[ 90 133 156 127 122 104] = C
[133 121 132 124 120 134] = B
[132 153  94 118 141 133] = G
[129 117 139 111 127 115] = T
[108 141 127  94  21 151] = M
[ 57 191 112  62 102 126] = R
[149 135  96 102  96 144] = W
[ 98 150 132 157  93  96] = D
[130 102 152  69  82 125] = F
present: [112  62 102]
yes
present: [122 127 156 133  90]
no
present: [ 96 102  96]
yes
present: [152  69  81]
no
present: [102 130]
no
present: [135  96 102  95]
no
present: [117 139 111]
yes

[130 131 130 125 126 125 126 125 126 126 125 130 131 130 131 130 130 130
 130 130 131] -> Q
[124 121 123 135 129 135 128 135 129 129 135 127 121 128 121 127 127 127
 128 125 121] -> Z
[128 128 127 127 128 127 125 127 125 125 127 131 129 131 129 131 131 131
 131 129 129] -> V
[127 129 128 126 130 126 130 126 130 130 127 126 130 126 130 126 126 126
 126 126 130] -> H
[128 128 127 127 125 127 125 127 125 125 127 131 129 131 129 131 131 131
 131 129 129] -> U
present: [126 126 126 126]
yes
present: [129 130]
no
present: [125 128 131 129 131]
no
present: [131 130]
yes
present: [121 127 121]
no

[124 128 144 126 135 131 125 129 129 125 126 137 123 122 133 139 128 133
 128 125 124 137 126 121 128 127 128 133 134 130 139 124 128 136 130 126
 133 127 133 120 128 123 127 122 130 121 130 131 130 127 129] -> A
[140 133 126 123 123 127 111 123 120 134 129 121 132 136 122 128 132 115
 138 140 132 124 121 127 133 124 122 129 114 124 113 136 128 120 134 133
 113 136 131 121 119 130 129 138 126 132 124 127 134 129 134] -> L
[ 88 117 138 131 159 136 160 137 152 169 120 180 100  83 162 166 118 173
  98  76  97 112 143 154 123 133 139 148 184 132 213  81 132 116 122 106
 185  90 125 124 155 102 130  77 142  94 154 147 117 114 126] -> X
[129 138 121 121 135 130 123 120 126 136 127 134 127 125 133 127 130 130
 132 128 123 143 127 126 131 123 126 135 129 127 134 129 130 133 132 128
 127 129 131 131 125 122 126 127 125 120 130 135 136 131 132] -> K
[158 146 110 116 115 125 100 115 108 127 132  97 139 152 107  97 136  95
 161 168 145 153 114 113 134 119 115 125  86 123  75 157 131 135 143 145
  84 152 123 137 103 137 122 160 115 144 112 126 146 138 143] -> J
present: [115 116]
no
present: [132 115 138]
yes

[ 70  76 200 236] -> zis
[110 187  82 122] -> duva
[ 70  76 200 123] -> kote
[180  76 209 169] -> kibep
[180 104 209 169] -> sel
[216 214  91  59] -> Zikun
[178 214  91  59] -> gufon
[225 218  95  57] -> Dut
[180 103 209 169] -> kub
[179 102 210 171] -> numu
present: [210 102 179]
no
present: [ 76 200 123]
yes
present: [225 218]
yes
present: [ 76 180]
no
present: [209 169]
yes
present: [110 187]
yes

[163 189 224 121 133 158] -> dibis
[189  88 148 104 159  76] -> govu
[ 65  70 151 100  37 106] -> dob
[131  32 156 152  47 124] -> Zozi
[ 76 148 107 197 128 111] -> gusig
[ 54 151 151  93 148 111] -> nefof
[146 162  93 198  84 117] -> nidom
present: [100  37]
yes
present: [ 31 156 152]
no
present: [ 76 148 107]
yes
present: [ 37 100]
no
present: [121 224]
no
present: [148 107 197 128 111]
yes

[114 165 107 116  86] = nis
[121 137  65 219 172] = sazan
[130 119 145  42 205] = Ferer
[136 146 126 202 128] = Lipu
[106  54 166 214 156] = Nefib
[125 183  95  70 152] = vone
[117 166 128  94 136] = limer
[137 173 163 108 139] = Gibet
[148 154 118 124  44] = zadas
present: [126 202]
yes
present: [172 219  65 137 121]
no

[ 51 240 235 121] = P
[ 50 240 236 138] = E
[ 50 240 233 119] = S
[ 50 240 236 123] = Y
[ 50 240 236 239] = N
present: [235 240]
no
present: [ 51 240 235 121]
yes
present: [236 138]
yes
present: [236 139]
no
present: [240 236 239]
yes
present: [240 233]
yes
present: [240 236]
yes

